Each row below holds a small network's activations on one input, seen along a few directions.
In each table, some parts of the input vary, and every possible input appears once, in random order.
A made-up example of a description, with smaller parts first: values(3) and (point or ring(9) or (line(4) and ring(5))).
Shared parts are said once, and a part with two or three values counts as separate values.
(in the rows, 128 means zero)

Other details of the inputs vary at random and push rows far along three fixed directions, the same in every table; ignore that.

Rows:
R1: [124 135 141 108 124 128 129 130 127 126 126 126 135  98]
R2: [140 130 136 114 118 131 129 136 130 124 123 114 150 109]
R3: [129 131 143 158 140 153 120 137 121 137 123 141 109 164]
R4: [ 86 111  55  97  81  95 196 122 159 110 113 137 125 154]
R5: [137 139 135 116 119 130 123 131 134 116 123 124 144 107]
R6: [131 123 148 153 141 151 121 136 120 143 123 136 115 168]
R7: [124 121 135 106 119 129 118 127 125 122 127 121 110 106]
R8: [138 141 135 118 117 130 124 125 132 116 121 124 143 108]
R9: [129 125 133 108 113 124 112 127 126 125 128 115 111 113]
R10: [129 123 130 111 112 120 108 128 129 132 126 112 113 114]
R11: [ 63 124  80 137 117 107 209 131 152 154 112 166 130 190]
R12: [143 137 133 115 119 127 123 126 132 120 119 124 147 111]
R13: [128 132 143 159 142 151 120 134 117 136 119 139 106 164]
R14: [140 143 130 113 124 128 122 121 128 125 117 121 141 108]
R15: [142 123 127 111 115 131 111 129 131 115 122 120 124 117]
R16: [140 133 138 115 120 124 126 122 128 123 117 117 146 111]
R17: [137 125 128 114 114 131 113 128 132 112 124 120 120 115]
R18: [127 125 135 106 115 127 115 127 122 122 129 119 110 111]
R19: [ 92 112  55  95  85  87 193 109 156 111 103 140 126 160]
R20: [147  84  84 167 184  75 124  93 130  94 222 123 134 101]
R21: [141 133 139 113 118 127 125 124 131 123 121 119 149 112]
R22: [128 137 137 113 116 119 118 131 130 137 124 116 138 106]
R23: [140 137 130 117 118 131 125 138 131 121 124 121 147 105]
R24: [128 134 153 154 147 151 132 144 123 146 123 140 140 160]
R25: [129 136 137 154 147 151 119 133 116 142 119 139 106 165]
R26: [126 138 141 108 120 125 126 130 124 126 128 123 135 102]
R27: [133 128 142 155 141 152 119 138 121 140 122 142 112 167]
R28: [140 118 132 109 115 130 114 127 130 117 123 114 126 119]
R29: [148  77  89 167 182  77 129  97 126 102 224 112 138  99]
R30: [123 133 139 110 123 127 124 131 130 132 123 127 134  96]
R31: [127 142 150 153 151 150 132 134 118 152 120 137 133 159]
R32: [140 130 123 110 120 129 113 118 126 120 119 118 118 116]
R33: [130 128 138 157 140 155 122 150 120 141 125 138 112 162]
R34: [141 135 133 114 120 129 122 131 133 119 121 124 148 110]
R35: [117 142 154 153 144 146 130 145 118 153 128 141 125 155]
R36: [ 72 106  63  87  89  89 197 115 155 118 112 144 114 147]
R37: [127 122 130 110 113 124 109 128 130 133 125 115 112 109]
R38: [114 122 146 150 146 150 121 142 119 152 125 144  99 153]
R39: [122 135 133 113 118 132 120 125 121 129 123 120 145 103]
R40: [128 138 138 112 117 119 120 130 128 132 127 116 137 108]
R41: [136 147 132 115 123 129 124 119 128 121 118 120 139 106]
R42: [142 128 127 115 116 126 112 121 126 114 116 119 119 117]
R43: [119 128 146 152 140 143 116 142 118 153 128 134 102 163]
R44: [138 106 108 214 214  95 140 104 116 125 210 146 144 143]
R45: [149  87  85 168 182  74 125  87 128  95 219 123 134 102]
R46: [141 121 133 112 115 126 114 120 126 119 118 113 122 119]
R47: [139 146 130 114 124 128 122 122 127 123 117 121 140 108]
R48: [125 142 146 161 144 155 134 152 123 144 126 142 134 152]
R49: [126 135 135 113 117 121 120 130 132 138 125 119 137 102]
R50: [ 80 124  72 141 114 113 213 139 152 141 112 163 143 197]
R51: [131 143 147 159 146 150 129 141 123 142 121 146 135 159]
R52: [131 126 138 156 140 155 122 149 120 144 126 138 113 162]
R53: [140 138 132 114 120 129 122 132 133 117 121 125 147 109]
R54: [123 121 127 110 113 133 109 122 119 125 125 116 120 110]
R55: [115 125 145 152 142 148 118 141 121 155 126 141 100 154]
R56: [138 125 130 108 119 129 115 117 125 123 120 112 120 118]
R57: [125 137 139 155 146 152 121 131 117 140 120 138 104 163]
R58: [121 133 142 108 124 127 127 131 127 127 124 128 133  96]
R59: [138 142 135 119 120 127 123 123 128 116 117 122 141 107]
R60: [143 138 133 117 120 125 123 124 128 121 115 123 144 110]
Each input here is: values(2) and (point or ring(9) or (line(4) and line(5))).
The inputs of R14 and R32 match in every part but the values(2) part. If R50 is changed in the same way as R14 into R32, which row does it become?
> R52
The inputs of R27 and R12 match in every part but the values(2) part. If R6 is changed in the same way as R27 into R12, which row does it become?
> R21
Change only the line(5) part in R5. List by row number the other rows that result.
> R8, R41, R48, R59
A walk changes only the line(5) part. It starts at R47 and steps to R44. List the rest of the walk in order.
> R51, R53, R23
Change only the line(4) part in R17. List by row number the other rows that result.
> R15, R20, R28
Change only the line(4) part in R4. List by row number the other rows that result.
> R29, R33, R52
Change only the values(2) part in R54. List by row number the other rows that result.
> R39

Rows:
R61: [114 140 122 112 102 128 134 146 139 126 115 129 134 121]
R62: [113 134 129 106 110 133 144 128 127 120 107 136 121 117]
R63: [128 150 113 113 109 131 134 131 135 116 104 128 129 129]
R64: [124 120 101 174 166 124 159 122 124 121 159 153 132 164]
R65: [108 118 109 175 155 108 150 130 131 148 169 142 134 163]
R66: [133 124 125 110 106 135 142 135 141 121 105 123 144 132]
R67: [111 107 116 171 158 107 153 129 127 144 166 138 140 168]
R68: [115 127 135 103 110 132 144 121 131 125 107 125 125 126]
R69: [112 105  99 103  97 144 117 134 121 134 114 109  96 133]
R70: [109 139 124 104 111 127 136 141 138 134 112 133 122 115]
R71: [158 124 138 127 157 101  82 102 115 100 181 101 128  40]
R72: [182 117 133 124 153 100  83  98 114 100 175  89 148  66]
R73: [134 127 123 112 104 124 136 133 137 130 103 117 143 136]
R74: [121 144 120 109 107 123 127 113 133 132 102 128 124 131]
R75: [160 169 238 144 128 228  54 192  95 159  83 132 117 130]
R76: [116 125 132  99 109 120 137 133 133 142 110 123 130 127]
R77: [114 110 112 168 170 120 155 106 126 129 154 150 129 167]
R78: [133 133 123 106 110 136 141 125 133 115 105 122 137 137]
R79: [124 111 103 178 162 123 159 133 132 127 159 154 139 159]
R80: [115 112 110 168 168 108 149 104 122 138 152 145 128 171]
R81: [114 129 127 102 110 134 143 141 134 127 113 139 127 115]
R82: [128 141 114 117 105 130 135 141 142 122 105 129 136 124]
R83: [132 148 115 112 104 125 131 123 134 128 106 121 131 136]
R84: [150 164 214 209 197 207  61 158  86 169 121 153  98 169]
R85: [113 117 107 171 169 121 155 112 123 125 154 160 125 159]
R86: [116 130 133 103 109 120 138 121 126 134 104 120 124 130]
R87: [115 123 134  98 111 132 143 134 137 132 112 128 131 123]
R88: [132 107 121 108  94 126 118 135 143 107 112 130  80 153]
R89: [179 119 129 134 146  99  79 107 126 109 178  92 149  55]
R90: [113 141 127 108 105 120 134 121 130 139 108 124 118 124]
R91: [167 105 145 123 149 108  87 114 122  98 188  94 154  53]
R92: [113 137 126 103 106 120 133 133 137 146 114 126 124 122]
What is each input in this table made of?
> values(2) or (ring(5) and ring(6))
A walk changes only the ring(5) part. It starts at R67 and steps to R91. List the rest of the walk in order.
> R75, R61, R65
Change only the ring(6) part in R80. List by row number the other rows that result.
> R67, R72, R73, R76, R86

Rows:
R93: [127  83  84 160 183  74 139  83 117 104 214 132 128  90]
R94: [126 123 131 138 129 136 117 150 128 154 135 130 117 146]
R95: [128 126 130 141 131 143 122 158 133 141 135 140 121 139]
R96: [141 123 142  89 106 124 118 146 134 110 127 109 138  85]
R97: [139 128 128 150 129 140 126 138 123 143 123 116 126 152]
R98: [136 130 140 147 123 133 122 135 125 137 130 123 131 159]
R99: [128 141 127 140 141 149 123 118 113 129 121 133 117 149]
R100: [153 146 119  94 109 121 100 113 129 110 113 117 120  91]
R101: [127 116 144 141 136 147 133 148 136 136 130 137 129 139]
R102: [143 126 144 140 132 134 128 130 126 143 125 127 134 158]
R103: [145 143 129 103 108 117 102 113 129 107 109 117 122  93]
R104: [129 137 125 143 141 158 126 131 120 118 123 137 128 146]
R105: [134 126 128 141 131 147 121 133 119 140 128 117 133 158]
R106: [118 134 146 133 144 134 132 135 117 135 127 139 108 138]
R107: [122 129 146 137 140 146 134 139 127 128 129 150 119 135]
R108: [146 146 135  99 102 120 107 108 127 102 116 114 124  95]
R109: [134 120 131  92 108 136 113 129 123 103 118 123 131  76]
R110: [137 156 142  96 115 112 112 106 125 134 109 103 157  85]
R111: [148 128 137  96 112 122 106 104 134 118 107 104 131 105]
R112: [134 137 127  95 107 127 113 121 124 115 118 110 109  77]
R113: [141 131 128 153 131 148 132 146 128 130 124 127 130 145]
R114: [122 134 128 139 139 147 122 148 129 132 131 150 111 134]
R115: [134 130 127  87 106 117  96 122 131 128 122 108 114  88]
R116: [138 116 133 143 130 140 123 133 116 141 121 125 136 155]
R117: [115 125 148 131 141 129 126 134 119 146 128 127 112 146]
R118: [121 124 142 139 144 150 132 138 132 127 125 147 120 134]
R119: [135 139 126 151 139 151 131 136 123 120 119 136 120 140]
R120: [135 128 134 149 127 129 116 139 129 142 122 125 130 155]
R121: [116 131 137 146 136 141 123 147 129 128 127 149 114 132]
R122: [ 64 112  52 119  86 107 228 144 164 133 105 154 125 187]
R123: [117 119 146 135 141 137 123 124 128 148 123 130 113 144]
R124: [125 132 129 139 138 144 117 117 116 139 121 121 121 157]
R125: [124 111 138 141 132 149 131 151 121 137 130 139 130 137]
R126: [138 142 123 145 139 146 121 138 129 124 122 147 121 145]
R127: [139 119 133 147 132 149 129 141 121 129 121 136 140 148]
R128: [139 165 140  97 118 118 118 107 123 124 108 115 153  78]
R129: [108 152 146 142 147 141 140 140 123 145 127 149 145 119]
R130: [130 152 143 149 141 137 140 140 127 146 123 136 164 135]
R131: [148 132 128  96 110 127 109 107 117 106 107 116 129  91]
R132: [ 58 109  58 115  82  88 212 138 165 144 104 153 125 197]
R133: [130  89  92 157 188  73 147 103 129  91 221 132 137  91]
R134: [127 134 135 147 134 126 112 123 125 140 116 129 117 154]
R135: [118 118 133 136 131 147 122 143 119 148 136 120 124 147]
R136: [146 135 125 102 106 123 106 112 125 119 109  96 122  99]
R137: [131 133 143 136 142 128 124 124 119 138 119 124 122 157]
R138: [114 115 140 136 136 138 121 127 112 148 123 132 114 142]
R139: [138 126 140  97  94 126 112 141 137 108 132 111 135  85]
R140: [120 128 144 137 144 142 129 125 126 137 122 142 108 137]
R141: [107 156 148 140 148 133 137 127 117 155 124 144 134 122]
R142: [ 66 118  61  63  54  74 197 106 165 115  98 129 124 143]
R143: [110 124 134 133 137 144 118 127 116 147 130 124 111 146]
R144: [127 136 141 144 130 130 118 119 122 135 124 127 119 157]
R145: [120 121 133 139 132 155 128 151 124 135 137 131 128 141]
R146: [124 160 141 147 148 140 140 130 123 137 118 145 155 130]
R147: [139 127 142 139 135 131 128 140 122 139 125 121 135 159]
R148: [121 148 147  91 114 113 113 115 126 142 118 107 148  74]
R149: [144 134 125 146 132 143 121 148 133 133 127 137 130 150]
R150: [142 124 139 146 136 147 131 138 136 128 121 134 139 150]
R151: [159 132 121  95  99 119  98 128 135 122 120 101 136 100]
R152: [124 121 134 144 129 140 127 148 123 151 132 120 116 141]
R153: [124 103  96 166 184  69 152 105 134 121 223 128 173  80]
R154: [122 109 139 138 130 141 125 143 116 149 129 129 126 144]
R155: [144 102  74 171 183  72 139  78 123  97 207 120 128  98]
R156: [152  89  89 164 181  69 146 103 133  92 217 119 157 107]
R157: [137  77  96 157 175  64 141  95 133 117 225 119 143 102]
R158: [134 137 127 141 137 132 111 124 125 145 120 130 114 155]
R159: [120 139 129 137 139 138 119 135 123 143 128 145 100 137]
R160: [132 134 138  95 101 129 111 131 132  99 128 121 126  80]
R161: [135  78  94 155 178  62 141 105 128 113 225 113 143 103]
R162: [134 132 145 138 139 131 124 115 123 141 118 130 122 156]
R163: [ 69 124  52  68  61  75 198 112 166 109  91 143 118 132]
R164: [113 141 149 140 138 130 135 142 123 167 131 129 151 131]
R165: [145 150 140  98 108 114 117 121 129 135 115 100 170  87]
R166: [152 142 138  95 113 122 114 105 127 109 111 119 127  98]
R167: [144 129 143 144 134 142 134 138 131 130 125 137 138 151]
R168: [120 123 146 141 122 134 123 145 125 145 139 127 121 148]
R169: [136 134 142  88 111 121 115 114 127 116 120 121 118  84]
R170: [113 133 132 135 140 150 124 128 114 137 130 136 107 138]
R171: [150 128 126  98 110 136 112 120 123  95 109 120 140  88]
R172: [114 129 131 138 140 158 127 141 119 126 132 140 118 135]
R173: [125 114 145 137 134 139 127 140 131 149 129 127 125 146]
R174: [137 133 140 150 125 141 128 143 130 124 130 134 135 152]
R175: [114 138 144 141 132 137 125 130 120 134 132 142 104 139]
R176: [133 142 140 138 145 134 131 125 117 127 118 136 118 150]
R177: [150 137 134  97 115 127 112 105 132 107 107 115 127  95]
R178: [ 72 113  64  59  64  75 204 103 165 122  93 134 127 146]
R179: [132 127 130  94 104 122 107 121 126 126 118  98 113  85]
R180: [112 127 140 142 133 127 114 133 125 149 125 132 107 142]
R181: [121 123 139 147 128 138 123 157 133 137 132 139 123 138]
R182: [137 131 134 152 129 137 121 147 133 129 123 136 134 149]
R183: [ 75 120  56 116  99 108 226 117 168 113  89 168 135 197]
R184: [131 139 132 151 137 140 121 137 129 119 118 146 124 143]
R185: [134 138 139 140 145 142 134 138 123 116 121 141 129 147]
R186: [120 132 131 146 138 151 132 146 123 128 127 139 110 129]
R187: [145 123 130  95 107 123 103 106 119 117 107 104 133 100]
R188: [131 141 138 149 133 145 127 133 126 115 125 143 126 147]
R189: [138 137 141 142 141 145 133 129 127 120 120 147 129 146]
R190: [151 129 123  97 103 139 110 130 131 104 121 103 147  97]
R191: [144 122 143  91 103 127 118 137 138 114 127 115 138  85]
R192: [156 122 135  98 105 124 110 120 138 119 113 100 144 105]
What is each input in this table made of?
> values(2) and ring(5) and (point or ring(9))
The inputs of R133 and R161 match in every part but the ring(5) part. If R126 is changed in the same way as R133 into R161, which row does it become?
> R151
Change only the ring(5) part in R111. List by row number the other rows that result.
> R150, R177, R183, R192
List by row number the other rows that have the ring(5) part and the values(2) part in common with R124.
> R110, R111, R134, R136, R137, R144, R158, R162, R187
Change only the values(2) part in R150. List by row number the other rows that result.
> R101
